A small network was shown many inputs. Here are its activations along a few directions, one row for each input.
In each table, some parts of the input vary, and every possible input appears once, in random order.
A made-up example of a description, with smaller parts first: line(6) and (point or ring(11) or (values(3) and ring(5))).
Shared parts are said once, and a part with two or three values counts as separate values.
In the rows, zero is written as 128.

Other details of the inputs vary at random and push rows far along three fixed directions, the same in every table; ignore that.
To show where, the next rows are all for the same input, with only those details redrawn:
[141 123 141  90 107 139  73 102 213 132 185]
[120 104 137 139 135 100 112 130 133 133 130]
[157 163 123 151 125 118 154 122  96 131 156]
[119 102 138 140 137  98 114 131 130 134 126]
[121 106 138 139 135 100 113 128 134 134 131]
[104 110  95 140 151 152 108 224 110 107  67]
[157 164 123 151 125 118 154 121  96 131 157]
[104 111  95 140 151 152 108 225 110 107  66]

A family of inputs:
r1: [133 119 133  85 114 154  96  90 227 149 179]
r2: [ 94 111 153 123 118 116 124 117 126 145  99]
r3: [154 148 119 146 145 130 175 111 101 126 133]
r4: [141 163 120 158 126 126 172 120 108 137 141]
r5: [ 97 115 155 124 121 112 128 116 135 127 110]
r6: [124 101 135 132 146 103 122 129 138 140 125]
r7: [140 174 137 130 114 115 169 121  93 122 149]
r8: [162 143 121 150 140 137 158 110  94 125 131]
r9: [110 109 147 119 117 103 106 117 117 118 117]
r10: [118  97 130 141 150 113 127 113 140 127 124]
r11: [133  91 129 132 139 124 115  99 132 124 120]
r12: [107 111 144 130 128  98 120 133 136 139 125]
r13: [ 86 110 105 139 131 158 105 207  93  98  39]
r14: [145 167 142 134 113 122 151 126  81 133 121]
r15: [129 171 119 151 105 122 164 108  98 120 150]
r16: [139  87 133 126 144 111 107 112 120 125 118]
r17: [121  97 132 120 151 106 130 123 133 144 123]
r18: [127  95 137 115 152 110 130 117 130 140 122]
r19: [170 151 121 139 144 123 157 113  88 120 147]
r20: [105  93  95 129 165 171 130 208 108 118  42]
r21: [106 113 157 113 119 109 116 123 118 146 106]
r22: [140 183  86  95  98 198 105 189 148  94 139]
r23: [131  94 141 139 142 122 119 113 136 147 103]
r24: [155 187  84 108 107 215 114 173 175 106 154]
r25: [129 123 155  83  98 144  65 110 187 127 152]
r26: [133 165 141 146 112 127 161 118  88 133 117]
r27: [128  94 133 132 152 102 116 124 130 127 126]
r28: [155 158 117 149 139 129 176 105 109 132 148]
r29: [161 180  79 108 118 216 115 173 172 105 150]
r30: [103 115 146 130 121  96 115 130 130 125 131]
r31: [121  94  98 128 167 161 106 213  99 101  53]
r32: [157 114 145  69 117 153  87  86 202 145 175]
r33: [ 93 114 146 132 122 107 128 117 136 117 124]
r34: [152 155 106 158 128 130 160 106 102 126 149]
r35: [108 115 159 115 122 102 118 123 126 128 116]
r36: [147 170 140 132 112 122 151 116  86 119 144]
r37: [108 102 124 147 129 110 118 116 140 129 124]
r38: [152 159 114 139 136 136 180 102 110 141 152]
r39: [110 122 146  83 104 134  84 126 204 128 159]
r40: [186 174  96  91 118 216 102 170 157 122 137]
r41: [120  97 121 137 142 116 122 104 140 123 128]
r42: [136 164 138 149 110 130 151 115  86 125 124]
r43: [150 171 128 146 115 117 153 119  98 130 162]
r44: [131 180 132 146 108 121 175 109 110 132 154]
r45: [158 146 109 148 136 131 162 101  94 115 141]
r46: [101 115 154 130 119 111 121 110 130 121 118]
r47: [132  92 138 144 142 123 110 112 131 140 106]
r48: [156 160 117 136 134 125 167 119  99 147 152]
r49: [ 99 114 138 145 124 108 122 119 141 132 128]
r50: [132 163 128 143 108 128 157 109  87 114 131]
r51: [103 112 141 121 126 104 123 129 137 148 129]
r52: [142  97 145 120 146 113 121 113 130 136 122]
r53: [ 96 114 140 141 127 106 131 123 145 139 121]
r54: [147 173 127 133 105 117 157 108  89 114 160]
r55: [158 180  83 103 120 213 124 173 178 113 145]
r56: [ 96 115 149 109 122 103 129 127 131 133 125]
r57: [162 154 120 140 143 118 165 119  96 131 147]
r58: [126  98 133 137 145 103 112 128 132 133 128]
r59: [151 150 116 138 141 135 181 107 100 136 137]
r60: [139 120 140  92 109 139  73 106 210 132 181]
r61: [104 107  86 138 145 151 104 217 107 103  68]
r62: [145 159 121 141 129 118 168 128  93 148 143]
r63: [ 93 111 137 132 115 106 125 112 132 114 123]
r64: [124 174 130 132 109 128 181 111 102 131 147]
r65: [ 85 118 142 126 120 109 138 120 143 143 122]
r66: [147  94 135 132 134 113  98 106 121 139 119]
r67: [101 106 133 136 133 112 136 120 146 151 122]
r68: [165 143 113 155 127 139 145 106  91 133 126]
r69: [123  93 124 138 141 101 109 124 127 129 124]
r70: [106 114 150 121 122  99 118 125 128 118 130]
r71: [117 106 140 134 136  99 122 131 138 141 125]
r72: [130  85 127 127 149 105 112 118 120 118 118]
r73: [123  94 133 135 151 117 126 108 137 121 122]
r74: [133 124 149  80  89 144  62  98 186 125 158]
r75: [139  99 143 121 139 118 115 114 126 159 116]
r76: [113  98  82 131 162 154 108 211 104  97  65]
r77: [ 97 107 129 145 120 108 117 117 137 127 124]
r78: [102 115 156 107 120 107 122 121 124 138 117]
r79: [160 121 147  79 113 162  90  70 224 136 182]
r80: [ 91 117 148 127 122 108 135 119 142 123 122]
r81: [127 170 135 130 110 133 173 112  94 134 133]
r82: [130  99 139 129 137 127 125 105 137 157 113]
r83: [190 176  93  94 115 221  93 167 156 115 144]
r84: [128 168 129 132 116 117 168 131  92 138 141]
r85: [ 90 112 137 133 125 111 135 121 144 149 122]
r86: [148 180  81 100 101 201 100 187 151 100 143]
r87: [131  94 140 123 154 105 126 120 130 129 120]
r88: [ 78 122 101 141 134 155 122 213 116  99  67]
Describe the family of inputs behind these rows.
> values(2) and line(4) and line(11)
The inputs of r75 and r83 match in every part but the line(4) part. If r32 is changed in the same way as r75 into r83, which row does it become?
> r31
The inputs of r64 and r80 match in every part but the line(4) part. If r56 is changed in the same way as r64 into r80, which row does it become?
> r7
The inputs of r60 and r61 match in every part but the line(4) part. If r8 is changed in the same way as r60 into r61, which row does it become?
> r11
Change only the line(11) part in r59. List by row number the other rows that result.
> r1, r2, r20, r38, r64, r65, r67, r81, r82, r85
Change only the values(2) part in r68. List by row number the other rows that result.
> r66
A walk changes only the line(11) part. It starts at r26 and steps to r5. List the rest of the walk in order.
> r80, r44, r53, r4, r55, r28, r3, r79, r23
Change only the line(4) part in r27. List by row number the other rows that result.
> r17, r57, r76
Change only the values(2) part in r11. List by row number the other rows that result.
> r16

A family of inputs:
r89: [142 151 102 125 129 160 126 172 118 114 119]
r90: [153 160 104 116 125 171 133 155 120 115 126]
r91: [118 100 142 114 131 119 104 124 147 134 122]
r92: [113  99 134 121 136 122 113 121 157 132 126]
r93: [164 155 135 138 117 115 150  75 118 134 175]
r94: [119  98 139 116 134 124 104 122 148 130 118]
r95: [113 102 137 118 133 118 112 122 157 137 130]
r96: [145 155 103 123 126 160 128 163 119 115 127]
r97: [117 103 135 117 133 122 113 117 161 133 132]
r98: [147 154 101 123 128 165 128 161 122 112 126]
r99: [123  99 139 118 131 125 103 114 153 134 123]
r100: [156 155 134 140 120 119 157  79 124 144 169]
r101: [ 93 120 152 111 107 117 108 122 150 128 124]
r102: [160 158 135 137 118 118 160  72 124 142 176]
r103: [120  98 137 117 134 127 104 120 150 130 118]
r104: [145 151  98 130 129 168 127 166 120 112 118]
r105: [107 104 127 139 146 114 130 152 118 132  99]
r106: [117  97 133 122 135 120 102 126 150 125 123]
r107: [ 74 111 147 196 143  45 185 141  18 129  69]
r108: [161 154 143 133 117 110 151  84 110 144 165]
r109: [101 165 111 134 114 150 151 179 105 113 103]
The inputs of r99 and r104 match in every part but one. If r94 is changed in the same way as r99 into r104, which row does it become?
> r106
Describe the family of inputs behind these rows.
> values(3) and (point or line(6))
Which other rows agree with r109 in the values(3) part? List them by row number.
> r92, r95, r97, r100, r102, r105
Change only the values(3) part in r91. List by row number the other rows that result.
> r95, r96

A family of inputs:
r110: [146 167  67  94 124 219 121 191 191 105 146]
r111: [ 89  80 142 137 133  80 104  98 182 127 156]
r112: [152 160 163 137 128 104 205  32 116 173 169]
r113: [193 163  94 139 142 171 152 129  89 123 132]
r114: [155 186  75 140 128 176 150 163 143 112 161]
r115: [141 159 143  75  82 162  73 137 160 105 151]
r116: [ 90 184 104 146 112 144 166 201  72 104  83]
r117: [ 62  85 157 128 125  78 114 130 153 141 115]
r118: [123 138 112 156 154 134 187 134  95 151 101]
r119: [124 112 131 155 136 102 114 156  82 107 102]
r120: [139 112 111 150 141 110 112 150  91 106 116]
r121: [115  63 155  94 158 134  96 131 141 144  71]
r122: [101  75 124 120 148 135 106 110 203 140 127]
r123: [171 112 151  86 120 143  95  65 185 157 168]
r124: [164 116 108  93 135 169  80 149 174 116 141]
r125: [ 95 133 120 181 140  89 169 166  74 118 101]
r126: [ 87 147 162 135 101  99 166  93 102 141 125]
r127: [161 153 161 138 102  88 144  77  82 140 170]
r128: [184 140 127 142 127 107 123  79 123 130 183]
r129: [ 68  74 153 113 124 117  83 168 102 119  41]
The inputs of r111 and r112 match in every part but one. If r120 is changed in the same way as r111 into r112, which row does it become?
> r121
Describe the family of inputs behind these rows.
> values(2) and line(10)
Change only the values(2) part in r113. List by row number the other rows that result.
> r122
Change only the values(2) part in r127. List by row number the other rows that result.
> r117
